Each row below is a small network's average activation on inputs in which a field has the value named, seen along a few directions.
Values that are neighbours, or in one group, have similar rows; names and order tell nothing.
In the rows, 500 means zero.
Strong random noise was added to every row along 4 fixed directions; ignore it. To show where, here is one row again and again, with new noise each time:
504,476,551,612,539,497,499,549,467,466,392,502,464,391,503,568
645,449,561,644,491,475,547,555,454,501,381,550,424,460,417,364
511,661,741,560,427,295,283,642,725,313,509,546,684,975,734,580
616,493,593,625,482,417,452,598,533,469,420,583,475,632,514,383
587,542,569,673,638,300,310,632,606,478,318,561,465,715,651,463
497,366,443,590,524,483,335,704,518,578,511,786,362,653,598,307


LEMET, 16 values:
lusi: 601,468,555,621,699,336,483,563,641,554,400,443,434,613,545,475
gike: 655,418,544,470,526,418,460,480,463,554,520,548,541,505,438,337
kiz: 354,600,388,428,567,641,472,466,506,471,431,469,515,557,634,662
fif: 610,430,494,484,509,513,672,586,420,504,553,494,506,392,444,365
mirib: 453,601,526,449,479,601,488,325,532,529,555,463,592,462,436,470
sigal: 273,613,388,442,506,576,526,447,464,416,511,351,458,386,613,851
buk: 384,512,430,403,533,598,685,399,513,459,620,406,651,298,431,679
suda: 497,532,607,372,207,591,485,377,543,501,663,532,610,635,536,436
bav: 582,420,523,501,518,530,513,479,352,464,455,412,444,191,306,479
bupu: 503,507,550,628,580,420,527,452,482,486,408,219,480,396,444,600
zup: 555,477,602,400,177,450,536,464,538,462,700,621,462,872,492,186
deguk: 688,531,481,519,486,401,400,511,592,677,465,577,533,636,465,256
bifun: 498,557,405,382,412,492,508,527,572,445,549,608,664,706,586,524
vurek: 500,406,582,362,303,657,556,397,421,539,587,574,366,432,342,381
vumu: 596,545,247,539,622,445,506,428,412,579,452,509,408,568,478,393
gozip: 333,610,531,336,509,459,552,577,604,433,702,437,665,614,503,662
LEMET is arranged as a ring.
A walk along LEMET starts at vumu and steps to its neighbour bifun. Put lusi, bupu, deguk, vurek, gozip in the order it reaches them.
Answer: gozip, lusi, bupu, deguk, vurek
List every value one step from sigal, in the order listed.
Answer: kiz, zup
How many steps from neighbour to neighbour lead from buk to bav, at the fewest?
Answer: 5

RIN, 18 values:
geva: 414,427,564,539,647,474,559,582,488,356,418,225,398,256,608,779
ton: 535,436,387,524,776,453,282,609,610,663,418,751,464,561,570,346
fabe: 639,752,676,463,472,225,559,608,739,343,467,348,847,975,462,499
nuna: 261,382,464,392,381,622,581,592,440,590,771,619,723,444,498,655
mozup: 517,669,727,413,336,412,350,425,523,385,534,350,636,527,548,588
geki: 408,529,356,363,663,459,360,602,545,568,503,717,536,708,696,550
keni: 330,589,253,465,701,575,471,307,429,603,279,242,536,42,558,814
neri: 319,498,390,458,498,546,604,572,620,469,627,684,503,683,675,524
nimek: 719,554,469,513,582,473,403,450,552,594,446,533,508,507,459,409
totoz: 338,488,538,620,588,428,528,567,421,479,506,406,412,297,561,829
kob: 401,508,567,509,560,379,256,624,500,508,628,564,521,631,656,382
gura: 557,363,548,587,596,422,562,507,453,594,457,434,534,263,405,510
reta: 313,597,389,400,644,452,418,414,556,442,457,523,547,721,722,782
pozig: 468,439,712,426,28,661,598,530,440,335,896,548,590,626,324,365
lepul: 513,472,424,635,627,407,265,466,472,613,308,552,283,408,540,501
bef: 698,419,488,670,480,504,529,594,451,501,397,578,217,547,397,224
rumam: 661,482,671,527,185,643,577,434,606,366,570,504,448,734,437,240
safib: 476,346,235,330,284,841,583,419,387,623,636,823,325,581,401,131
A value of RIN combines one of 3 hidden first parts with one of 6 second parts; all combinations occur once.
Changing only the second part turns nuna into geva. nimek has the same second part as nuna; what does that change turn nimek into?
Answer: rumam
Changing only the second part turns pozig into kob. totoz has the same second part as pozig; what does that change turn totoz into?
Answer: gura
Changing only the second part turns geki into reta. keni has the same second part as geki; what does that change turn keni into?
Answer: safib
